These are the activations of a small neural network, seen along a few directions. Each row is one input.
In each table, some parts of the input vary, and every possible input appears once, in random order.
Descriptions start from the smaller parts, as in this example, which fits no table here: one of 3 separate values, together with either a single point or one of 9 places around a ring or (one of 6 places along a line, together with one of 8 places around a ring).
Shared parts are said once, and a part with two or three values counts as separate values.

Other details of the inputs vary at random and push rows far along two fixed directions, the same in every table; ignore that.
These rows show it; all are for the same input, with only those details redrawn:
[-23  -4  32  26   1 -18 -20  21  34 -61 -22  21  34   5 -12]
[-20 -25  -7  11 -44 -14   1  25  44 -31  22  -6  37 -44 -20]
[ -7  30  60  20  47 -24 -32  13   7 -50 -58  39  12  65  12]
[-11 -34 -33  -4 -70 -13  15  26  46  -2  50 -24  34 -70 -19]
[ 60  41 -29 -62 -14 -29  21  10 -31 110  28 -27 -43  22  50]
[-27   1  47  34  17 -18 -28  19  33 -76 -37  31  36  21 -12]
[ 61  41 -33 -65 -17 -30  23  10 -31 115  32 -29 -43  20  51]
[-19 -16   7  14 -25 -16  -6  22  38 -36   6   4  33 -23 -14]

Rows:
x1: [ 45  66  -5 -30  67   6  20 -25 -61  93 -16 -23 -59  63  48]
x2: [-42 -47 -35  16 -14  29  22 -18  38  -9  39 -32  29 -63 -29]
x3: [-10  24  11  32  38   6  16 -14  -5  -7 -19 -15   1   6  -7]
x4: [ 54  52  26 -43  43 -14 -18 -16 -81  62 -55  44 -67 105  59]
x5: [-14  52  77  56 116  14 -44 -13 -23 -73 -88  40 -16  81 -16]
x6: [ 50  75  16 -21  95   4   5 -25 -64  74 -39  -4 -63  83  41]
x7: [ -5 -23 -47  -7  -8  33  20  -9  11  32  43 -37  -3 -53 -17]
x8: [-17 -57 -18  10 -58   3   4  -9  13 -45  23   8  28 -38 -14]
x9: [-30 -25  46  34  11   3 -33  -7   1 -97 -56  58  26  42 -10]
x10: [-45 -10  21  47  40  14   3 -23  24 -51 -20  -1  30  -5 -27]
x11: [ -4 -22 -47 -13 -17  35  16  -7   3  38  47 -46 -16 -58 -18]
x12: [ -1 -18 -46  -7 -18  31  13  -2   1  33  51 -45 -18 -64 -29]
x13: [ 55  13 -28 -60 -32  -1   8  -8 -60 103  15   1 -55  16  37]
x14: [-19 -40  22  25 -12   1  -9 -16   3 -74 -16  33  26  15  -5]
x15: [-12 -34 -35  -3 -72 -12  15  26  47  -1  52 -27  34 -73 -19]
x16: [  15  -44  -67  -34 -107    9   32    1    2   46   63  -20   -4  -68
   -2]
x17: [-35   4  65  23  32   3 -44  18  12 -92 -43  56  28  15 -27]
What is each input in this table made of? -> either one of 2 separate values or one of 6 places along a line or one of 9 places around a ring
What sort of input is x12? -> one of 9 places around a ring
Which other rows belong to the same alternative as x16? List them by row number. -> x4, x8, x9, x13, x14

Rows:
x18: [-21  23  18  11  41  14  -5 -14  -7   8 -37   4  -8  31   6]
x19: [-64 -55  -9  59 -15  27  -3   5  66 -69   2   0  56 -73 -59]
x20: [-19 -42 -37  19 -27  28  27 -16  13  -2  34 -17  21 -73 -36]
x21: [-61   9  55  62  41   3 -13   2  36 -91 -44  17  48  -3 -36]
x22: [ 56  15 -32 -51 -16 -12  33 -27 -48  76  17  -9 -40  38  61]
x23: [  9  29  52  -7  42 -39 -22   5  -7 -12 -33  23   3  59  28]
x24: [-36 -46  -4  12 -54  15 -21  35  45 -54  11  17  42 -60 -35]
x25: [ 19  48  46 -16  56 -39  -8  -2 -13  -5 -44  29  -4  91  37]
x26: [ 57  56  -4 -61   2 -22   3  25 -43  83   9  -1 -37  30  43]
x27: [ 53  25 -44 -44 -68 -25  25  25 -20  88  42 -28 -33 -33  11]
x28: [-30 -12  51  37   9   1 -34  -7   3 -93 -47  60  17  23 -26]
x29: [-36  17  83  46  55 -11 -64   5  12 -98 -92  79  13  82 -10]
x30: [  3  41  49  19  91  13 -36 -14 -17 -16 -65  21 -25  87  14]
x31: [-38 -72 -16  51 -77   7   8   3  35 -87  18   7  52 -59 -35]
x32: [-72 -48  -7  48 -29  29   6   2  59 -57   9  -9  49 -71 -50]
x33: [ 19  37   1 -23  38  14  21 -34 -58  62 -11  -4 -42  37  28]
x34: [  4  27  45  34  20 -33 -15  12  -1 -48 -50  27  13  61  19]
x35: [ 48  19 -71 -50 -25  -5  38  10 -15 104  76 -77 -40 -46  15]
x36: [ 13  27  14   6  60  14   0 -32 -43  17 -36  15 -21  41  10]
x37: [ 23  16 -46 -19 -12  -6  38   0  -3  80  44 -47  -7 -46   1]
x38: [ 33  23 -34 -34  23  11   2  -4 -26  70  16 -37 -50  19  24]
x39: [-47 -66 -15  35 -61   2   3   9  71 -77  13   3  61 -51 -21]
x40: [ 19  31  28  -2  10  -9 -30  12 -23   3 -54  38 -29  54  11]
x41: [ 13  -5 -33 -21 -69 -24  17  21  18  35  51 -20   4 -55 -12]
x42: [ 18  36  24 -42  24 -23 -11  20 -12  27   1  17  -5  30  28]
x43: [ 34  27 -10 -23  45  13   1 -22 -55  38  -1 -16 -53  40  22]
x44: [ 14  10   2 -31  13 -16  -1  -7  -5  26 -16  14 -10  56  32]
x45: [ -6 -42 -67 -10 -46  24  19  11  32  28  64 -57  -5 -80 -23]
x46: [-24  16  34  38  68  13 -26 -13   5 -32 -60  26   8  40  -7]
x47: [ 38  19  -4 -49  15 -14  16 -27 -46  48  -3  13 -32  63  43]
x48: [ -4 -31 -70 -23 -66  26  52 -22 -10  68  75 -55  -4 -88 -13]
x49: [ -4  53  37   8  60  -7   6  -7 -14  11 -36   3 -10  41  14]
x50: [-28 -34  -2  31 -46 -20  12  16  60 -68  17  -2  60 -41 -14]
x51: [ 22  30  17  -4  71  13 -12 -21 -49   3 -28   7 -47  60  18]
x52: [ 32 -41 -64 -40 -93  -2  34  -1 -19  66  67 -36 -13 -67   5]
x53: [-29   3  36  48  33   7 -17   6  37 -72 -16  -4  33  -7 -35]
x54: [ 20 -30 -47 -19 -91   8  18   7 -11  27  44  -9 -11 -66 -22]
x55: [ 18  15  41 -20  42 -17 -18 -22 -44   4 -34  34 -23  74  37]
x56: [-38 -68 -16  29 -75   0  -9  24  52 -54  20  -2  47 -68 -35]
x57: [ 63  19 -38 -77 -33   3  19   3 -62 104  37  -8 -53  -1  39]
x58: [ 20  -7 -16 -43 -16 -19   0   0  -9  62  19  -9 -20  15  35]
x59: [-60 -64   3  12 -45  14 -25  28  68 -75  23  20  63 -69 -41]
x60: [  0 -41 -41  -4 -93 -22  22  30  35   9  61 -38  32 -89 -20]
x61: [-47 -23  23  60  10  11 -10  14  60 -92   3  -6  50 -43 -53]
x62: [-48 -15  22  62  20   5  -2   9  51 -77 -14   7  54 -41 -48]
x63: [ 49  43 -31 -40  24  -8  21   6 -27  82  34 -48 -49   9  26]
x64: [-18   9  59  50  37 -14 -39   3   3 -78 -84  53  14  86  15]
x65: [  0 -45 -43 -47 -67  12  17   6   4  28  73 -10  11 -74  -8]
x66: [-24  12  51  43  75  19 -39  -7  13 -61 -59  26   1  54 -11]
x67: [ 40  19 -21 -28  23  21  17 -26 -45  65  22 -24 -48  17  19]
x68: [ 19  34  31   6  74  18 -15 -30 -45  -2 -39  13 -33  67  14]
What is each input in this table made of? -> one of 3 separate values, together with either (one of 2 separate values, together with one of 4 places along a line) or one of 9 places around a ring
Changing only the choice among 3 separate values turns x56 into x60. The same change can be made to x44. Which row results? -> x25
Changing only the choice among 3 separate values turns x46 into x37. The same change can be made to x29. Which row results? -> x41
Which other rows does x68 become when the choice among 3 separate values takes its other values? List them by row number. -> x30, x53
Which other rows does x66 become when the choice among 3 separate values takes its other values? List them by row number. -> x61, x67
Which other rows does x66 become when the place on the line of 4 takes its other values? List them by row number. -> x19, x32, x45
Which other rows does x47 become when the place on the ring of 9 takes its other values? List them by row number. -> x22, x28, x31, x52, x54, x55, x57, x65
Which other rows does x37 become when the choice among 2 separate values takes its other values? List them by row number. -> x62

Rows:
x69: [-17 -32 -40  -6 -27   9  49 -30  21  12  40 -34  26 -25  14]
x70: [ 14  41  36 -24  29 -19 -14  -5 -34  46 -29  18 -26  50  25]
x71: [ 44   1 -34 -62 -31   0   1   5 -35  86   9   8 -39  20  45]
x72: [ 12  22   0  -2  72  -3  22 -47 -18  37 -24 -13 -19  71  39]
x73: [ 14 -12 -25 -36 -62 -17  15  10  -1  51  28   8   5 -38   3]
x74: [-38 -16  23  66  14  33  -3 -19 -10 -96 -35  21  18 -14 -40]
x75: [ -9 -25 -54 -24 -46  31  22  10  16  47  50 -37   3 -65  -2]
x76: [-22   6  21  30   6 -23   7  25  40 -56  -1 -11  47 -16  -7]
x77: [ -9 -13   9  16 -28 -37  -2  26  34 -33  15 -14  32 -20  -4]
x78: [ -5  14  37  -6  41   4 -40  -1 -22  -4 -51  30 -24  67  24]
x79: [ 28  15   7 -55  25   4 -27   0 -38  41  11   5 -48  34  21]
x80: [ 13  67  33   9  43  -9  -8  17 -10  -8 -43  12 -17  52  10]
x81: [  2  12 -33  14 -19   0  14  22  33  16  29 -40   1 -50 -32]
x82: [-19 -38  29  56 -21  17 -19 -14 -16 -99 -43  55  22   0 -33]
x83: [ 15  42  30 -33  75  18 -25  -2 -36   9 -19  19 -36  56  20]
x84: [ -5  11 -26 -24 -27   2  31   5   5  54  36 -25   5 -51  -5]
x85: [ 36  54  16 -20   8 -28 -12  16 -24  36 -20   1 -42  51  24]
x86: [-24 -42  23  -2  -9  13 -44  16  20 -81  -7  50  25 -10 -27]
x87: [-35   0  11  31  21   6  -2   2  33 -14  -4  -5  27 -39 -39]
x88: [ 19   9 -32   1  -7 -23  29  17  27  44  46 -58  12 -43   0]
x89: [ 19 -16 -13  -9 -57 -41  12  29  24  -2  28  -4  29 -27  12]
x90: [ 22 -14 -51  13 -20  33  34 -28 -32  47  38 -44 -29 -55 -24]
x91: [-40 -22  23  29  51  33 -38   6  34 -72  -3  10  21 -23 -50]
x92: [-39 -52  26  36 -10  -7  -5 -25  32 -93 -31  47  55  28   2]
x93: [  0  24  14   3  68  22 -21  -6 -10  24 -36   0 -25  39  12]
x94: [-15 -35   1  39 -30  19  -3 -18 -22 -49  -5   6  -1 -25 -32]
x95: [ 27  -9 -41 -21 -90 -19  16  31  17  30  40 -10   1 -49  -7]
x96: [ 13   8  10 -20  30 -18  11 -41 -28  26 -22   4 -21  81  53]
What is each input in this table made of? -> one of 4 places along a line, together with either one of 2 separate values or one of 5 places along a line
Changing only the place on the line of 4 turns x69 into x92. The same change can be made to x76. Which row results? -> x89
Which other rows does x90 become when the choice among 2 separate values takes its other values? List them by row number. -> x72
Which other rows does x85 become when the place on the line of 4 takes its other values? List them by row number. -> x80, x81, x95

Rows:
x97: [ -2 -28 -26  -8 -67  -4  -6  36  28   1  39 -12  14 -67 -28]
x98: [-44 -14  33  53  43  12 -16  -4  32 -92 -22   6  36  -2 -31]
x99: [ 40  47 -15 -14  29  -6  28 -21 -45  82  -3 -32 -46  33  30]
x100: [ 17  33   6 -13  16  -4 -10  18  -6  26   2  -4 -19   3  -3]
x101: [ 11  14  45  -8   6 -11 -43  12 -25 -32 -45  58 -16  54   9]
x102: [-17 -45 -40  16 -16  33  18 -18  15 -15  40 -33   8 -53 -28]
x103: [-25 -31 -13  23 -22  -3   2  15  54 -42  30 -25  35 -45 -28]
x104: [ 28  49   2 -19  45  14  -4   2 -38  50 -10 -10 -44  21   8]
x105: [ 14  71  61  22  78 -25  -8  -9 -28 -12 -72  31 -13  91  27]
x106: [-43 -39  39  19 -16  -5 -32   6  30 -89 -35  58  47  16  -8]
x107: [ 41  34  14 -31  24 -29  -7   6 -25  32 -14   8 -24  63  46]
x108: [ -51  -18   36   82   40   29  -12  -25   12 -102  -54   24   31    5
  -41]
x109: [ -28  -22   54   45  -20  -22  -21   -1    8 -101  -52   60   39   26
  -12]
x110: [  8 -30 -51  -5 -98 -18  40  17  27  25  58 -28  27 -78 -10]
x111: [ 25 -10 -46 -58 -51 -17  23  11   3  87  50 -27  -7 -28  29]
x112: [  7  12  -4  -5  30  32  -6 -15 -35  23  -2  -4 -35  -3 -13]
x113: [ 13 -47 -42 -32 -88 -11  19  10  10   7  56  -9  14 -47   8]
x114: [-28 -27 -30  -4 -32   6  16  13  51   6  40 -26  33 -60 -16]
x115: [ 24  19 -23 -39  45  23  14 -37 -45  87   2 -17 -50  36  32]
x116: [ 11  30   0 -26  53   6   6 -17 -22  60  -8 -17 -30  37  29]
What is each input in this table made of? -> one of 4 separate values, together with one of 5 places along a line
Changing only the choice among 4 separate values turns x109 into x106. The same change can be made to x99. Which row results? -> x116
Which other rows does x110 become when the choice among 4 separate values takes its other values? List them by row number. -> x97, x107, x111

Rows:
x117: [ 38  34 -14 -27  24  -7   8  -7 -29  91   3 -25 -48  27  28]
x118: [-18  31  57  38  94   5 -16 -22 -14 -54 -62  23   1  72  12]
x119: [-10  43  60  41  85   3 -18 -13 -19 -51 -70  34   1  65   1]
x120: [-13  13  56  16  73  12 -35 -24 -31 -51 -69  59 -11  78   7]
x121: [-14 -40 -20  -5 -22  26   2 -15  -2  -9  23  -4   2 -27  -8]
x122: [-49 -34  -2  24  -5  10  -2   0  42 -41   5  -6  41 -42 -32]
x123: [ 54  40  -3 -48   0 -25  10   7 -44  75  10  -3 -36  26  34]
x124: [ 16 -23 -58 -20 -49   0  17  19  22  41  58 -47  -5 -60  -9]
x125: [-30 -38  10  18 -29  -4  -8  12  39 -61  22   1  43 -38 -25]
x126: [ 43  19 -10 -25  -8 -22   6  -6 -29  53 -10  -2 -32  45  39]
x127: [  9 -20 -54 -32 -49   3  23  15  26  43  63 -38   5 -60  -4]
x128: [ -7 -13   1   8 -36 -14   4  11   9 -13  -5  18  20  -8   1]
x129: [-42 -24   5  33 -19  11  -6  12  42 -39   1   3  42 -53 -41]
x130: [ 28  44 -10 -12  26   3  20 -13 -36  50   0 -22 -35  23  20]
x131: [-16 -12  13  13  -2  24 -16  -8 -11 -36 -16  22  -6   0 -15]
x132: [-35 -43  -1  23 -45  -8   2   6  41 -55   5  18  48 -30 -19]
x133: [-48 -31   3  28 -11  10  -2   3  48 -40   6   0  42 -48 -37]
x134: [ 38  31 -17 -49  22  -5   7   2 -23  72  15 -23 -38  32  44]
x135: [ 27  34 -10 -16  35   3  23 -22 -28  54   6 -19 -27  27  24]
x136: [ -7 -29 -15  -5 -44  -7  11   0  19  -8  15  -4  21 -15   8]
x137: [ 48  15 -24 -36   9  11   2 -23 -57  74   6  -9 -59  35  29]
x138: [ 19 -28 -45 -21 -62 -16  19  12   9  37  65 -36   1 -61  -8]
x139: [ 46  37 -23 -18  32  -3  24 -19 -42  75   8 -36 -49  28  27]
x140: [ -6  31  62  24  38 -19 -29   1 -14 -56 -78  54   0  82  19]
x141: [ -8   7  13  11  10   2 -16  21  18 -30 -13  12  15  -1 -11]
x142: [ -9   9  15  10   6   5 -15  23  20 -34 -12   6   7   4 -14]
x143: [-27 -25  10  22 -40  -8  -9  22  33 -64  13   7  36 -45 -36]
x144: [-14 -18  15  14   1  19 -15  -9 -12 -36 -22  29   4  -1 -16]
x145: [-26  15  27  24  25   3 -17   5  10 -25 -33  14   8   9 -15]
x146: [ 11 -25 -40 -33 -59 -14  25  10  13  37  64 -26  10 -62  -4]
What is each input in this table made of? -> one of 5 places around a ring, together with either a single point or one of 5 places along a line
Changing only the place on the ring of 5 turns x144 into x120. The same change can be made to x129. Which row results? -> x133
Which other rows agree with x126 in the place on the ring of 5? List them by row number. -> x117, x124, x137, x138, x139
Which other rows does x134 become when the place on the line of 5 takes its other values? List them by row number. -> x118, x122, x125, x136
Which other rows agree with x140 in the place on the ring of 5? List them by row number. -> x130, x131, x142, x143, x145
